Each row below holds a small network's activations on one input, seen along a few directions.
Each table varies a few parts of the input and shows all the possible inputs, shuffled.
A made-up example of a description, with smaller parts first: one of 3 separate values, together with either a single point or one of 9 places along a line or (one of 6 places along a line, together with one of 8 places around a ring).
Shared parts are said once, and a part with two or three values counts as separate values.
In the rows, 128 means zero.

Other details of the inputs vary at random and push rows far along three fixed directions, the same in every table; ignore that.
These rows show it; all are for the same input, with only those details redrawn:
[108 152 101 105 108 125 106  51  60 135  83]
[ 91 133 108 120 113 132 126  66  78 143  98]
[ 68  80 111 145 127 176 218 123 132 155 139]
[ 23  87 138 164 119 132 134  65 117 171 133]
[ 70  80 115 147 126 170 209 126 128 154 140]
[187 127 111  95 117 137 170 155  62 100 104]
[ 25  88 132 161 119 138 143  65 121 172 132]
[108 153 100 104 108 126 105  51  59 135  83]

Rows:
R1: [132  58 197 130 115  40  59 114  98 163 146]
R2: [ 50 116 121 189 132 156  96  76 190 196 123]
R3: [215 179 119  94 145 157 134 189  91 116 115]
R4: [108 122 116 137 149 206 185 164 161 169 123]
R5: [227 166 122 129 136 119  96 173 115 113 123]
R6: [119  99 173 161 160 101 149 215 172  92 207]
R7: [114 165  91 118 133 161 170 148 150 114  99]
R8: [142  95 167 197 140  93 138 211 181 112 183]
R9: [132 142  85  98 101  71 114  46 138 149  88]
R10: [137 187  81 113 117 134  75  55 150 109  56]
R11: [ 55 102 125 176 134 172 100  64 207 180 113]
R12: [ 88 104  74  75 117 157 213 123 135 163 123]
R13: [103 132 166 140 127  87  47 116 135  86 100]
R14: [180 178 125  56 125 156 143 188 105  72 150]
R15: [114 166  95 117 111 103 118  37  84 122  75]
R16: [ 76 116 187 164 134  83  52 165 109 125 165]
R17: [183 164 106  83 132 155 138 203  87  88  94]
R18: [148  82 185 130 139 117 101 225 123  76 134]
R19: [136  95 183 154 121  84  67  78  72 152 119]
R20: [211 129 122 135 112  80 143 124 106  96 100]
R21: [162 186  63 110 145 158 168 127 173 113 135]
R22: [ 78 124 102 101 110  81 134  64 135 147 108]
R23: [150 177 114  74 134 201 166 133 143 133 148]
R24: [184 155 111  84 141 195 140 149 125 116  76]
R25: [186 180  70 114 124 151 157 144 148 106  83]
R26: [179 149 161 148 140  65   4 110 114 116 152]
R27: [116 144 155 131 156 127  80 125 126 146 161]
R28: [115  47 175 165 127 113 168 182 106 120 164]
R29: [126 151 102 126 123 168 186 135 207 116 171]
R30: [190 130 133 135 113  90  84  69  89 140  93]
R31: [105  72  93 129 124 150 207 101 192 203 141]
R32: [175 138 187 140 112  73   9 114 129 110 166]
R33: [163 164 131  88 128 139 163 182 148  70 166]
R34: [108  90 174 147 160 123 141 227 146 107 208]
R35: [115 100 175 176 147 100 148 224 160 101 183]
The inputs of R20 and R28 match in every part but one. If R25 is changed in the same way as R20 into R28, which row does it become?
> R17
What do these inputs look like to the network?
> one of 5 places around a ring, together with either one of 2 separate values or one of 5 places along a line
List by row number the other rows that have the place on the ring of 5 in common with R1.
> R3, R4, R19, R23, R24, R27

Rows:
R36: [106  74 178 170 128  94 122 147 170 133 181]
R37: [132 136 137 133 114  71  52  64  95 135  95]
R38: [180 138 120  87 126 126 148 157  82 101 125]
R39: [117 173 123 131 112  62  42  76 113  90  91]
R40: [ 66 163  76 110 114 146 135  32 154 176 107]
R41: [ 99 100 174 158 143 130 121 173 150 138 174]
R42: [201 125 125  91 125 123 137 181  74  95 109]
R43: [175 111 127 118 130 150 167 185 103 109 116]
R44: [169 121 177 160 114  53  10  96  86 113  98]
R45: [160 199  71  93 137 171 115  88 142 134  90]
R46: [133 171  65 103 138 193 172 110 175 147 118]
R47: [ 86 130 115 116 128 155 162 113 129 145 143]
R48: [127 100 158 132 134 133 158 181 131 115 172]
R49: [ 57  91 193 190 151 120  85 151 163 155 179]
R50: [101  86 147 137 131 124 148 142 118 133 150]
R51: [ 99 134  72 117 125 167 203  88 155 165 113]
R52: [160 100 149 135 132 155 157 183 112 115 116]
R53: [199 138 113 100 119 108 151 145 105 105 123]
R54: [ 66 132 123 132 136 164 146 112 154 156 148]
R55: [ 21 122 137 160 131 128 125 112 156 124 137]
R56: [161 178 108 101 119 115  81  87 118 122 107]
R57: [202  95 128 139 130 130 179 193 133 111 125]
The inputs of R49 and R45 match in every part but one. If R52 is changed in the same way as R49 into R45, which row does it become?
> R44
What do these inputs look like to the network?
> one of 2 separate values, together with either a single point or one of 10 places along a line
Change only the choice among 2 separate values in R43. List by row number the other rows that result.
> R57
Change only the choice among 2 separate values in R56. List by row number the other rows that result.
> R54
